Each row below holds a small network's activations on one input, seen along a few directions.
Each table varies a few parts of the input and shows all the possible inputs, shuffled.
A made-up example of a description, with smaller parts first: one of 8 places around a ring, together with either a single point or one of 9 places along a line or (one of 3 separate values, together with one of 4 places along a line).
Shared parts are said once, and a part with two or three values counts as separate values.
In the rows, zero is written as 128.

Other details of the inputs shift rows strongly along two fixed directions, in all tables alike. That doesn't count.

Table:
row 1: [151 146 149 108 114 105  95  89  73 117 120 122 162  66]
row 2: [ 96 146 111 150 148 178 162 147 195 155 129 124 121 171]
row 3: [110  99 117 146 158 156 168 175 186 142 143 136  93 168]
row 4: [128 167 139 115  99 112 104  98  53 107 127 113 149  82]
row 5: [139 147 129 100  80  98  84  86  52 125 124 141 160 114]
row 6: [112 106 121 138 151 149 170 165 160 141 136 135 105 155]
row 7: [139 100 137 160 152  88 106 131 170  79 130 105  75 144]
row 8: [110 176 135 120 137 161 151 108 117 203 127 138 194  86]
row 9: [142 127 143  97 108 125 109 112  44 111 128 137 144  70]
row 10: [109 175 135 121 136 166 140 109 119 201 136 140 189  82]
row 11: [143  72 138 146 137  81  99 147 119  42 138 113  45 137]
row 12: [142 159 139 105  96 122  99  96  59 102 118 117 156  83]
row 13: [135 105 120 134 136 104 129 129 185 159 121 145 129 181]
row 14: [159 102 132 141 134  80 105 126 153  76 117 103  97 134]
row 15: [ 99 147 111 147 144 172 166 153 195 157 135 123 125 171]
row 16: [122  97 108 139 152 164 176 174 197 143 126 137 104 176]
row 17: [164  94 128 141 106  58  81 128 122   9 116  85  59 150]
row 18: [103 138 114  95 116 183 161 131 105 232 132 189 196 131]
Each input here is: one of 3 separate values, together with either a single point or one of 5 places along a line.
The inputs of row 13 and row 18 match in every part but the choice among 3 separate values. If row 14 is changed in the same way as row 13 into row 18, which row does it become?
Answer: row 16
List by row number the other rows that have the choice among 3 separate values in common with row 12.
Answer: row 2, row 4, row 5, row 15, row 17
Which other rows does row 8 become when the choice among 3 separate values takes its other values? List them by row number.
Answer: row 4, row 6

Table:
row 19: [111 105 106 141 144 163 164 165 186 137 128 139 100 192]
row 20: [132 149 118  90 101 167 136 110  97 178 112 159 194 117]
row 21: [124 162 135 117 123 149 129 116 101 136 127 119 155  91]
row 22: [118 165 133 120 130 156 133 108 111 177 127 135 178  84]
row 23: [144 106 143 136 127  74  97 117 109  76 131 116  95 126]
row 24: [134 112 131 131 131 113 116 127 129 128 131 133 119 125]
row 25: [124 145 140 118 127 129 123 107  98 154 130 138 157  99]
row 26: [145  99 135 129 113  79 105 134  98  67 135 115  87 133]
row 27: [143 117 139 141 124  84  95 118 120  72 132 107  95 121]
row 28: [151  87 136 122 118  92 100 130  98  70 130 127  90 124]
row 29: [131 120 137 132 138 112 125 122 132 128 127 128 123 127]
row 30: [121 108 124 147 160 134 156 149 198 148 124 132 112 168]
row 31: [111 141 124 137 130 136 136 125 135 142 129 128 129 146]
row 32: [121 169 135 112 126 168 140 113 103 165 125 129 176  80]
row 33: [115 101 111 137 146 159 161 165 186 138 131 140 103 187]
row 34: [114 109 113 150 157 150 161 160 213 162 137 139 109 184]
row 35: [171  92 126 119  99  58  97 126 113  52 114 111  97 152]
row 36: [107 163 123 115 118 160 129 113 101 187 136 149 171 106]
row 37: [119 104 115 141 147 143 167 169 187 142 131 136 106 179]
row 38: [119 144 129 101 118 168 138 120  85 173 132 157 173  95]
row 39: [142 104 132 130 111  80 104 134  96  67 132 116  85 135]
row 40: [141 106 129 124 131 113 133 136 120 120 125 129 121 118]
row 41: [124 140 129 141 128 120 117 121 133 111 133 114 120 130]
row 42: [117 122 118 124 121 149 136 139 121 128 127 138 121 146]
row 43: [147 113 141 141 127  83  96 117 123  72 130 107  98 117]
row 44: [108 117 117 153 163 155 172 158 218 165 132 136 112 192]
row 45: [110 179 126 116 119 174 141 113 100 161 126 125 172  92]
row 46: [134 132 131 131 137 134 133 130 139 117 122 113 125 115]
row 47: [125 112 126 119 127 142 134 140 122 131 132 144 123 136]
row 48: [103 170 128 118 122 159 139 109 102 182 129 143 173 110]
row 49: [116 153 138 119 121 132 122 108  96 152 132 135 155 107]
row 50: [126 162 134 113 131 164 140 113 103 164 118 128 177  75]
row 51: [108 122 115 153 154 145 160 151 200 148 131 130 106 190]
row 52: [125 139 134 115 121 132 115 112 100 159 135 143 154  98]
row 53: [128 140 139 117 133 128 125 109 102 156 123 137 160  92]
row 54: [146 116 138 141 126  84  96 117 121  72 131 106  98 118]
row 55: [155  85 135 122 123  93 102 128  99  75 123 127  96 115]
row 56: [151  95 136 128 118  78 107 134 100  71 134 118  91 126]
row 57: [150  94 138 133 125  76  90 122 113  84 129 121  95 117]
row 58: [136 108 131 138 111  77  85 121 103  70 133 114  82 137]
row 59: [119 126 117 149 159 164 172 160 214 139 127 115 112 169]
row 60: [109 166 135 115 128 155 138 110 103 185 132 146 176 104]
row 61: [121 124 119 147 154 155 162 157 200 129 127 114 107 164]
row 62: [124 140 131 110 116 136 134 126  87 150 136 139 154 105]
row 63: [128 120 129 132 127 114 114 129 129 126 137 131 116 136]
row 64: [122 161 133 120 132 153 133 108 110 175 123 134 180  80]
row 65: [116 149 124 114 107 140 132 124  82 145 128 136 151 110]
row 66: [141 103 135 136 116  77  86 124 109  75 137 117  86 133]
row 67: [111 134 111 150 147 161 162 155 193 126 123 110 107 170]
row 68: [131 107 125 119 130 137 134 137 123 131 126 142 123 128]
row 69: [131 128 107 151 146 137 154 144 240 138 112 113 124 202]
row 70: [158 138 127 124 116 113 114 118 139  86 103  99 127 133]
row 71: [125 100 117 145 155 134 148 152 193 149 127 135 110 162]
row 72: [113 155 130 113 121 156 130 115 101 186 137 151 172  99]
row 73: [112 166 127 127 115 140 118 107 100 141 129 122 155 101]
row 74: [124 110  97 145 148 150 166 157 249 171 116 139 124 223]
row 75: [129 134 133 110 119 134 135 124  89 151 133 141 155  98]
row 76: [147  93 135 123 116  93  98 133  95  66 132 126  87 133]
row 77: [155  90 138 127 122  77 106 131 100  74 127 119  95 115]
row 78: [125 164 135 113 129 166 140 113 103 165 121 129 178  75]
row 79: [115 148 123 140 129 135 129 122 139 130 131 117 131 131]
row 80: [122 162 134 118 120 150 128 115 100 135 128 118 154  91]
row 81: [120 121 104 146 154 150 176 152 249 170 111 133 129 224]
row 82: [145 123 135 137 120  96 102 125 114  55 126  96  87 122]
row 83: [120 120 120 122 124 147 135 140 122 130 130 141 121 144]
row 84: [152  93 137 126 120  77 105 132  97  73 127 120  92 118]
row 85: [120 161 135 123 122 136 119 108 105 145 133 125 157  95]
row 86: [118 147 125 113 108 139 133 123  82 146 130 138 151 109]
row 87: [122 125 123 135 121 117 113 126 124 122 135 128 114 139]
row 88: [118 162 133 124 119 137 118 107 104 144 133 125 157  96]
row 89: [150 110 141 141 130  82  96 118 123  75 125 107 101 111]
row 90: [130 126 133 106 122 146 129 122  90 149 125 149 154  96]
The inputs of row 80 and row 88 match in every part but one. If row 78 is changed in the same way as row 80 into row 88, which row does it become?
Answer: row 89
The inputs of row 40 and row 50 match in every part but one. If row 39 is changed in the same way as row 40 into row 50, which row does it become?
Answer: row 82
Describe the family of inputs behind these rows.
Answer: one of 6 places along a line, together with either a single point or one of 11 places along a line
A walk changes only the place on the line of 11. It starts at row 42 and steps to row 19. List the rest of the walk in order.
Answer: row 83, row 33, row 76, row 47, row 38, row 28, row 68, row 90, row 55
A walk changes only the place on the line of 6. It starts at row 68 and steps to row 84. List the rest of the walk in order.
Answer: row 24, row 29, row 22, row 46

Table:
row 91: [147 106 125 144 144 116 128 139 190  92 120 105 104 154]
row 92: [156  95 122 125 123  99 122 146 141  78 120 116  88 158]
row 93: [114 147 119 107 107 174 129 116  73 154 126 155 163 101]
row 94: [167 105 148 130 121  65  86 115 110  49 124  99  99 106]
row 95: [119 121 112 166 165 150 149 150 224 133 121 113  96 167]
row 96: [134 139 131 123  98  85 108 114  71 102 137 111 125 102]
row 97: [103 148 134 114 136 174 162 128  89 175 136 153 163  99]
row 98: [143 101 139 132 113  87  80 127  85  51 135 107  72 112]
row 99: [127 146 121 130 110 115 113 118 122 118 128 119 135 133]
row 100: [125 122 122 131 147 142 170 145 165 162 116 132 139 142]
row 101: [132 143 144 137 139 121 119 119 131 121 131 115 125  98]
row 102: [137 117 138  97 104 115  90 100  60 169 139 169 167  81]
row 103: [107 168 127 134 157 185 175 127 171 207 125 132 182 113]
row 104: [139 134 147 133 136 100 115 104 105 107 123 108 129  83]
row 105: [120 137 137 130 135 133 116 127 120 116 140 116 119 104]
row 106: [131 170 140 116 127 148 123  98 104 153 129 123 174  73]
row 107: [119 153 125 116 136 169 168 132 138 199 119 144 185 114]
row 108: [115 152 134 106 114 170 126 112  73 149 136 147 162  89]
row 109: [112 121 128 133 144 140 148 145 120 142 135 129 113 120]
row 110: [113 140 131 149 165 147 164 136 174 161 125 120 129 124]
row 111: [120 142 133 135 128 118 126 118 134 136 126 127 139 143]
row 112: [160 126 146 107 101  85  91 105  64  88 119 119 136  81]
row 113: [117 174 136 123 142 165 140 114 128 174 130 128 168  87]
row 114: [146 118 133 131 116  79  83  96 114  76 111 114 100 150]
row 115: [133 112 129 112 116 127 135 139  99 120 128 140 126 129]
row 116: [147 124 123 109 107 126 118 125 107 116 118 129 134 122]
row 117: [128 165 126 112  88 123 107 104  71 135 138 122 161  92]
row 118: [123 123 122 147 133 120 131 134 185 115 124 121 106 186]
row 119: [168 102 139 121 106  72  84 115 101  50 116 106  98 115]
row 120: [ 87 166 114 133 146 208 160 132 163 205 129 139 169 119]
row 121: [118  90 116 126 149 145 152 154 182 200 142 175 135 164]
row 122: [108 111 122 160 171 147 163 166 210 136 136 117  93 168]
row 123: [119 121 111 128 147 160 184 159 174 175 117 142 138 161]
row 124: [120 135 141 133 135 129 117 129 121 119 140 120 119 103]
row 125: [123 146 138  97 104 147 121 111  44 140 134 151 161  79]
row 126: [123 111 129 150 147 127 120 145 173  96 136 113  84 146]
row 127: [118 138 130  95 110 148 147 122  60 162 125 154 166  93]
row 128: [105 164 126 127 129 158 147 120 149 185 127 142 170 142]
row 129: [140  86 133 134 128  94 119 147 111  63 133 124  76 148]
row 130: [130 142 135  90  96 140 119 113  49 143 128 150 165  83]
row 131: [144  99 139 133 120  86  89 134  90  53 139 106  70 117]
row 132: [126 117 130 163 169 128 153 152 204 125 128 110  94 153]
row 133: [146 122 128 111 114 118 125 132 106 121 120 131 132 121]
row 134: [118 124 118 152 137 110 144 145 169 117 128 116 106 169]
row 135: [142  87 120 122 114 111 119 147 135  72 123 125  83 165]
row 136: [ 99 155 127 123 140 186 164 142 121 200 138 145 162 107]
row 137: [125 117 128 143 145 118 135 130 185 123 120 125 103 191]
row 138: [153 141 149 123 114  98  82  92  88  82 125 106 131  74]
row 139: [129 102 142 148 143  84 108 132 120  70 135 104  74 115]
row 140: [134  67 114 138 150 114 135 159 193 146 142 157  93 185]
row 141: [157 100 128 130 128  96 118 138 150  79 121 111  96 148]
row 142: [145 139 148 130 128 107 105 105 113 103 128 111 133  87]
row 143: [135 135 120 134 135 144 129 123 161 134 115 118 146 125]
row 144: [126 166 128 113  91 118 111 109  68 139 141 124 160  90]
row 145: [117 117 104 122 121 171 154 149 154 150 118 146 130 164]
row 146: [159  91 132 129 121  82 116 142 121  73 119 115  88 143]
row 147: [134 166 137 118 113 135  97  86  83 133 121 119 171  62]
row 148: [119 152 131 112 107 148 100 107  57 140 131 132 149  71]
row 149: [138 135 146 116 116  82  94  84  71 105 115 123 132 112]
row 150: [121  93 112 140 148 146 160 169 181 109 133 134  85 191]
row 151: [132 142 135 119 117 115 103  95 115 121 117 127 136 139]
row 152: [130 100  98 143 142 154 161 167 212 134 112 129  99 199]
row 153: [100 160 123 132 139 155 159 123 152 190 123 142 168 144]
row 154: [139  61 111 142 139 104 113 149 179 130 134 156  88 179]
row 155: [112 146 119 138 139 148 150 132 180 158 126 132 138 173]
row 156: [165 102 132 126 104  74  81 113 100  53 112 105  97 116]
row 157: [129 116 140 101 118 120 111 111  70 190 143 173 171  84]
row 158: [116 162 130 116 130 153 134 102 130 175 121 140 168 141]
row 159: [125  97 117 147 137 135 127 147 155  88 129 125  81 165]
row 160: [128  81 127 123 144 109 135 139 137 172 140 170 127 139]
row 161: [116 144 117 141 128 141 132 122 166 147 118 131 138 164]
row 162: [119 158 129 123 142 168 163 126 145 192 123 135 191 105]
row 163: [128 162 130 111 132 160 141 114 123 171 124 130 189  92]
row 164: [137  89 118 126 127 124 138 159 154  92 126 128  88 175]
row 165: [137 123 112 142 104  92 106 131 129  81 133 104  94 148]
row 166: [111 169 118 125 120 154 142 123 131 172 132 133 170 129]
row 167: [104 120 107 129 142 191 174 158 176 162 130 152 128 176]
row 168: [126  94 129 148 150 121 143 158 154  93 138 125  81 162]
row 169: [130 147 118 131 103 106  98 109 105 107 123 117 134 121]
row 170: [131 128 131 134 149 127 151 129 150 141 119 119 142 118]
row 171: [121 113 132 119 127 126 142 134  83 115 130 142 119 120]
row 172: [135 120 127 146 121  81 110 130 130  83 132 107 100 148]
row 173: [111 125 125 133 143 167 162 150 151 150 138 143 126 147]
row 174: [129 151 147 103 104 126  94 106  31 128 138 130 147  55]
row 175: [132 145 138 137 135 128 113 114 133 116 127 113 126  99]
row 176: [128 145 118 127 106 115 123 129 115 119 141 114 127 131]
row 177: [136 118 137 137 132  90 110 113 137  97 121 119 103 162]
row 178: [122 127 118 150 131 115 137 146 176 116 132 117 106 174]
row 179: [103 166 113 130 122 162 164 140 143 188 141 130 164 137]
row 180: [130 124 136 119 120 128 113 124  84  95 139 130 117 109]
Describe the family of inputs behind these rows.
Answer: one of 6 places along a line, together with either a single point or one of 4 places along a line or one of 10 places around a ring
The inputs of row 168 and row 173 match in every part but the place on the line of 6. If row 129 is changed in the same way as row 168 into row 173, which row does it become?
Answer: row 125
The inputs of row 96 and row 117 match in every part but the place on the line of 6. If row 109 is changed in the same way as row 96 into row 117, which row does it become?
Answer: row 98
The inputs of row 126 and row 105 match in every part but the place on the line of 6. If row 151 is changed in the same way as row 126 into row 105, which row does it become?
Answer: row 158
Which other rows does row 105 become when the place on the ring of 10 takes its other values? List them by row number.
Answer: row 92, row 106, row 113, row 131, row 141, row 150, row 163, row 164, row 180
A walk changes only the place on the ring of 10. It starts at row 97 and steps to row 109. List the rest of the walk in order.
Answer: row 139, row 110, row 104, row 170, row 100, row 123, row 127, row 171
A walk changes only the place on the line of 6. It starts at row 160 and steps to row 157. List the rest of the walk in order.
Answer: row 121, row 140, row 102, row 154
Which other rows does row 161 become when the place on the line of 4 takes its other values? List them by row number.
Answer: row 114, row 165, row 169
